[[128 132 127 104 120 125 133 125 121 126 133 126 130 126 134]
 [131 132 128 124 130 118 127 125 145 133 130 130 130 130 139]
 [130 123 134 131 128 126 127 126 150 127 132 137 126 132 128]
 [143 119 141 113 127 121 124 120 118 128 134 134 134 128 129]
 [135 126 125 114 128 127 133 127 129 130 134 121 132 130 131]
 [135 130 119 106 130 126 123 135 139 126 133 118 129 127 123]] -> 134

[[123 126 135 138 128 132 132 126 134 125 125]
 [125 124 130 116 125 106 117 131 128 126 128]
 [126 123 128 114 125 104 114 132 127 127 129]
 [129 128 133 135 128 135 137 128 127 128 128]
 [133 124 132 133 128 132 134 131 123 133 130]
 [128 117 130 139 129 143 131 123 136 131 128]
 [122 132 134 137 128 130 133 127 131 123 125]
 [126 123 130 117 125 106 116 131 128 128 129]] -> 125

[[116 117 108 127 115 145 152]
 [118 119 116 123 123 147 142]
 [122 123 145 115 141 133 114]
 [142 141 126 139 128 128 130]
 [132 132 125 137 123 120 135]] -> 152

[[123 131 119 129 136 125 112 132 136 121 130 132 132]
 [146 133 123 125 130 128 122 114 136 135 124 140 133]
 [138 114 144 118 124 115 151 129 120 135 122 131 148]
 [139 130 115 130 117 122 125 120 146 141 135 127 128]
 [117 120 142 132 134 122 150 123 101 125 133 126 125]
 [111 131 109 112 116 135 145 113 113 139 135 126 130]
 [130 132 110 129 113 121 137 123 134 140 134 123 124]] -> 132

[[128 128 128 128 128 128 129 137 152 156 156 156 156]
 [128 128 128 128 128 127 128 128 128 128 128 130 144]
 [128 128 128 128 128 128 129 128 128 128 128 131 146]
 [128 130 142 154 156 156 155 156 156 155 156 155 156]
 [128 127 128 128 128 128 128 132 148 155 156 156 156]
 [128 133 148 155 156 155 155 156 155 156 156 156 156]
 [128 128 128 128 128 127 128 128 133 149 155 155 155]
 [128 128 128 128 128 128 129 138 153 155 156 156 156]] -> 156

[[118 119 112 131 118 134 146 124 119 145 114 128]
 [113 116 121 117 120 131 141 133 107 127 132 119]
 [124 124 140 117 140 140 117 144 122 121 140 109]
 [131 129 111 137 113 134 145 117 126 148 108 136]
 [110 115 113 128 113 130 142 124 111 134 120 129]
 [120 119 135 118 135 131 118 138 119 116 142 116]
 [118 118 117 132 119 120 147 118 116 130 119 142]
 [133 135 115 132 123 138 137 130 132 156 113 127]
 [117 120 129 127 120 115 132 120 114 107 135 135]] -> 128

[[135 128 137 139 130 125 131 125 128 129 131 139 133]
 [130 129 135 134 129 130 129 128 128 129 130 133 127]
 [129 130 135 133 129 128 132 127 124 129 127 126 126]
 [132 129 135 134 130 125 131 125 128 129 125 131 132]
 [133 129 136 135 131 127 132 125 126 129 130 133 128]
 [126 129 135 134 125 133 130 130 131 130 126 136 124]
 [132 128 137 134 129 125 121 128 117 124 141 124 127]
 [130 125 135 133 125 131 123 129 128 129 133 128 127]
 [131 129 139 137 128 131 129 128 128 129 134 136 127]
 [123 129 134 130 119 133 123 130 129 129 130 133 123]
 [130 122 101 113 136 123 132 124 134 129 125 124 139]
 [130 130 135 134 129 131 133 128 128 129 125 134 127]] -> 133

[[118 113 125 116 136 138 126 115 139]
 [115 120 117 115 138 117 121 110 116]
 [125 119 120 125 143 115 137 122 133]
 [135 110 136 119 141 132 126 137 149]
 [114 124 125 122 121 145 123 112 125]
 [116 140 123 139 121 144 141 119 124]
 [114 115 120 113 129 118 113 108 113]
 [120 130 124 136 139 141 144 125 142]
 [123 144 125 137 113 125 124 121 105]
 [115 123 115 126 143 126 139 113 130]
 [136 113 129 113 131 115 109 129 123]
 [123 122 118 125 145 118 136 123 136]] -> 139
---
[111 132 120 104] → 111

[[138 106 139 126]
 [121 116 130 117]] → 130

[105 118 139 127] → 118

[133 116 135 104] → 116

[156 123 118 146 113] → 123

[[143 115 115 109 137 134 130]
 [117 120 130 125 140 136 150]
 [140 137 111 125 126 142 111]] → 142

[[111 125 131 107 147]
 [119 126 133 109 137]
 [121 134 135 113 118]] → 135

[[142 145 116 123 114]
 [117 124 117 149 137]
 [114 130 153 122 121]] → 145

[[123 123 136 124]
 [118 131 144 126]
 [111 125 152 115]] → 136
---
[[114 129 131 130 102 120 137]
 [116 132 132 126 102 113 132]] → 113

[[122 153 132 120 121]
 [128 127 149 139 143]] → 139

[[131 143 135 151 103]
 [131 127 151 134 111]] → 134

[[124 147 123 107 135]
 [113 122 136 149 139]] → 149

[[134 121 132 127]
 [157 128 135 129]] → 135

[[127 123 130 123 133]
 [110 130 154 118 117]] → 118
